A small network was shown many inputs. Here are its activations along a few directions, one row for each input.
Each table varies a few parts of the input and shows all the possible inputs, shuffled.
Descriptions start from the smaller parts, as in this example, which fits no table here: line(4) and (point or ring(11) or (values(2) and ring(8))).
Shared parts are said once, and a part with two or three values counts as separate values.

A family of inputs:
r1: [  8  -8 -10  45  -2   1 -42 -44 -10 -29  -1   6]
r2: [ -4 -17  -6  53   7  14 -28 -17   4 -24  -3   3]
r3: [-24 -40  13  47  24  23 -11  12  22 -17  -2   2]
r4: [-16  -3   9 -24  -2   5   2 -77 -53  13  47 -36]
r5: [ -6   7  -3  -6 -13  -9 -16 -84 -49  -6  29 -26]
r6: [ -8  -2   3 -19  -5  10  31  80  35  13 -27  55]
r7: [-45 -34  47  -7  24  39  19  -8   6  26  22 -26]
r8: [ 57  73 -41 -42 -20 -40 -12  22   7 -45 -11   7]
r9: [  2 -12  -3  12  23   4  41  55  42  32 -49  34]
r10: [ 44  46 -31 -18 -42 -53 -22  27  -7 -28  -4   4]
r11: [-38 -34  46 -30  17  35  21 -27 -10  37  41 -34]
r12: [ 53  36 -40  13 -14 -59 -12   3  -3 -11 -27 -18]
r13: [  1   8 -23  22 -16  -7 -35 -67 -32 -18  15 -11]
r14: [  5  25  -7 -43  17  22  41  76  49  -4 -34  58]
r15: [-32 -17  32 -36  13  15  10 -57 -36  37  52 -37]
r16: [-31 -37  40  29  27  38   9  14  23  10  14  -7]
r17: [ 44  28 -29   2 -37 -51 -25  18 -14 -13 -18 -11]
r18: [ -8 -19   3   2   1  11  28  73  25  28 -42  38]
What is each input in this table made of?
> (values(2) and line(4)) or ring(10)
A walk changes only the ring(10) part. It starts at r1 and steps to r13. List the rest of the walk in order.
> r5, r4, r15, r11, r7, r16, r3, r2
Which other rows does r8 become when the values(2) part takes its other values? List them by row number.
> r14

A family of inputs:
r19: [ -8   3  23 -14  14  32   9 -69  -8 -14  62 -23]
r20: [ 42  69 -50 -30  -7 -23 -14  14  -4 -64 -23   3]
r21: [ 56  38 -24 -15 -29 -53 -12  52  -1  10 -16  -3]
r22: [ -9   0  10  -8  -1 -36  -5 -60 -29  25  45 -57]
r23: [-41 -42  13  45 -11  18 -25 -22 -43  -8  18  -4]
r24: [-45  -6  11 -23 -11  33  -7 -30 -47 -16  43   9]
r25: [-16 -32  19 -22  17  -9  -1 -23 -32  36  26 -43]
r26: [ 15  28 -41 -26 -14   1  29 -27   6   0 -33  77]
r27: [-18  17   5 -20   7  -1 -18 -79 -18 -23  57 -20]
r28: [ 18  -7   2  34 -27 -22 -21  61  49 -25 -23  30]
r29: [ -4 -15  27 -13   7   4   6 -47 -24  42  22 -51]
r30: [ 43  36 -52  38  -5 -37 -32  21  -2 -56 -48 -10]
r31: [  2  -9  -1 -20  -1  -1  40  97  45  37 -22  12]
r32: [-27 -15  16 -35  26  25 -14 -42 -20 -11  38  -5]
r33: [-15 -19  10  40  50  26  33  84  58   3 -58  37]
r34: [-33 -25  16  -9 -18  -3   5 -10 -62  32  31 -28]
r35: [ 48  22 -29  40 -19 -32 -43  40  14 -29 -28  21]
r36: [ 16  27   3 -34 -29  -9  -4  54  43 -34   1  45]
r37: [-23 -49  13  34  27  12 -31 -35 -16  -3  14 -20]
r38: [-34 -31  17  40  -5  31 -31 -40 -22   9  -5 -15]
r39: [ 26  10   6 -21 -38 -43   9  73  30  13 -12   6]
r40: [-34   3  18 -28  -7  45 -13 -47 -27   0  19  -1]
r41: [-16  16  11 -28  48  40  50  77  53  -6 -33  51]
r42: [ 30   5 -30 -15 -26 -39  47  -8  -7  46 -53  40]
r43: [-27 -14  24 -17 -18   9   0 -27 -38  46   5 -38]
r44: [ -9  -1  15 -16  39   4  62  96  38  41 -47  14]
r45: [ 50  52 -47 -17 -15 -58  -1  33 -17 -17 -36 -34]
r46: [ -5   9  -6 -31   7  34  28  78  57 -11  -8  49]
r47: [ -8 -29  17  54  18  20  -8 -63  -2  -6  39 -39]
r48: [ 22 -12 -36  40 -15 -18  16 -21   8   7 -66  64]
r49: [-13   1  23 -24  19  40  -6 -67 -11  -3  36 -14]
r50: [-15 -15   3  48   5 -16 -35 -72 -15 -17  32 -34]
r51: [ 45  54 -25 -28 -20 -18 -25  33  15 -36  -3  35]
r52: [  1 -12  25  -2   6  -3  21 -50 -24  32  49 -61]
r53: [ -4 -26  -6  36   9  21  10  85  62  -2 -33  35]
r54: [ -9 -32  20  44  17  26 -23 -59  -6   3  11 -29]
What is each input in this table made of?
> values(3) and (point or line(5) or line(6))
Changing only the values(3) part turns r26 into r48. The same change can be made to r27. Which row results?
> r50
Which other rows agree with r44 in the values(3) part? List them by row number.
> r21, r22, r25, r29, r31, r34, r39, r42, r43, r45, r52
A walk changes only the line(5) part. It starts at r20 and steps to r51. List the rest of the walk in order.
> r36, r46, r41
Which other rows does r29 become when the values(3) part takes its other values? List them by row number.
> r49, r54

A family of inputs:
r55: [ -5  37  -2 -76   7   8  38  74  26 -17   0  43]
r56: [ -3  -4 -28  49  19   7  21  25  14   4 -55  37]
r57: [-15 -17  32 -11 -24   1   0 -33 -37  29  50 -59]
r58: [-47 -32  36  11   4  31 -33 -23  -9 -19  54   2]
r59: [ -7  13  -3 -18   1  12  -4 -78 -45  21  -9 -22]
r60: [ 39  47 -33 -15   5 -18 -19 -14  15 -42  15   6]
r61: [ 26  13 -32  16 -49 -33 -18  10  12  -7 -38  43]
r62: [-38 -30  23   5  45  50   4 -21  19 -14  20  -7]
r63: [-26 -15  11 -13 -30  19   4 -66 -48  29  37  -7]
r64: [ 17 -15  26   6  22  -1  38  24  48  40  -5 -13]
r65: [  6 -13   5   4  16  16  42  -9  37  40 -19  39]
r66: [  9  -7  -8  50  25  -9  18  57  25   3 -42 -15]
r67: [  7   3 -31  18  -6 -31 -11 -62 -47 -12   6   1]
r68: [ 25  29 -16   5 -34 -14 -31  25  37 -52 -10  29]
r69: [  9  18 -15   7   9 -14 -26 -50 -24 -56  33 -13]
r70: [ 38  31 -49  -4 -10 -36  -5 -28  -9   2 -13  20]
r71: [-25   0  27 -25 -15  37 -11 -53 -24 -15  64 -22]
r72: [ -6  29  14 -28  16  29 -19 -65 -20 -22  18 -36]
r73: [-39 -45   8  17  30  32  18 -34  -5  30  -7   8]
r74: [ 19   1 -11  20   0 -49 -15 -30 -36 -13  19 -51]
r75: [  6  19   3 -63  -2 -27  48  91  12  27 -15   5]
r76: [ 7  3 22 -6 31 33 27  5 61 -4  8 25]
r77: [ -3  11 -13  37  34  26   8  40  38 -41 -27  22]
r78: [-37 -50  39  23  -5  -3 -21  -4 -22  24  40 -35]
r79: [  7  -5 -16  10 -28   7 -16  50  -6   5 -50  51]
r80: [-48 -48  20  22 -12  13 -19 -37 -33  25  27  17]
r81: [ 37  12 -11  18 -43 -50 -22  43  23  -8 -25  -9]
r82: [ -5  22 -17 -64  -8 -10  51  60   2  28 -28  57]
r83: [ 51  29 -30  -3  -4 -53  -9   3   1   1   0 -32]
r84: [  5  11  18 -16   7  -6  -9 -47 -34  21   3 -74]
r85: [  8  10   1  -1 -13  25 -30  64  18 -39 -23  36]
r86: [ 19  -8   4  11 -22  -9 -19  82   4   4 -37  -1]
r87: [-29 -47  28  18  36  15  16  -1   7  29   6 -44]
What is each input in this table made of?
> values(3) and (point or ring(10))
Changing only the values(3) part turns r77 into r66. The same change can be made to r76. Which row results?
> r64
Which other rows does r73 become when the ring(10) part takes its other values? List them by row number.
> r56, r59, r61, r63, r65, r67, r70, r79, r80
Which other rows does r80 become when the values(3) part takes its other values? List them by row number.
> r58, r78

A family of inputs:
r88: [ 16   5 -19  13 -10 -21  -9 -32 -22 -10   4 -14]
r89: [-11 -14  -4  43   3  21 -23 -12   7 -30 -13   8]
r90: [-37 -20  28  12  24  44   3 -11   6   5   9   3]
r91: [-17 -26  26   4   1   8   6 -18 -19  37  21 -29]
r92: [ 14  20  -5 -13 -18 -19 -24  -9 -15 -25  16  -1]
r93: [ 13   4 -17  -1   2 -20  20  88  23  11 -55  25]
r94: [ -6 -13  -4  42  11   0 -26 -25   9 -19   3  -2]
r95: [-15  12  24 -43  -1   6   6  -7 -19   8  37  -9]
r96: [  5 -15  -1  35 -18 -17 -22 -23 -11   2  -3 -25]
r97: [ 37  33 -17 -11   2 -15  20  80  51 -16 -37  20]
r98: [ 23  21 -24 -13 -15  -8  28  89  52  -1 -51  74]
r99: [-32 -24  26  13  26  23   6 -25   3  11  23  -8]
r100: [ -2   4   3 -47   2   9  13 -32 -21  17  21 -14]
r101: [-12  -4   9 -17   6   4  21 -31 -26  23  25 -22]
r102: [ 24  18 -26 -16 -14 -14 -17 -32 -18 -13   2  -7]
What is each input in this table made of?
> values(3) or (values(2) and line(6))
Which other rows does r91 become when the line(6) part takes its other values? List them by row number.
> r90, r95, r99, r100, r101

A family of inputs:
r103: [ 37  44 -38 -14 -14 -27  16  52  45 -28 -19  18]
r104: [-38 -46  38  48  32  17   5 -22  -7   3   7 -15]
r105: [ 16  -7 -18  42  -9 -24 -53 -52  -1 -20   6  -9]
r106: [ 17  20 -45  34 -33 -32 -32 -25 -25 -37 -11  19]
r107: [ 34  20 -12 -25   1  -7  26  58  31   6 -29  49]
r108: [-32 -35  41  -1  -2  33  38  54  34  40 -11  18]
r109: [ 30  37  -9 -60 -37 -62   7 -54 -67  35  33 -64]
r110: [ -8 -19  10  50  10  27 -29 -54 -16  -9  -6 -29]
r111: [-49  -1  40 -69  19  54   8 -75 -27   3  75 -20]
r112: [ 47  41 -29   1 -22 -29 -34  29  -3 -50 -16  14]
r113: [-37 -41  18  27  32  41  14  15   3  34   4  -8]
r114: [-16 -13   5 -33  23   8  34  74  34  24 -33  26]
What is each input in this table made of?
> values(2) or ring(10)
What sort of input is r109?
> values(2)
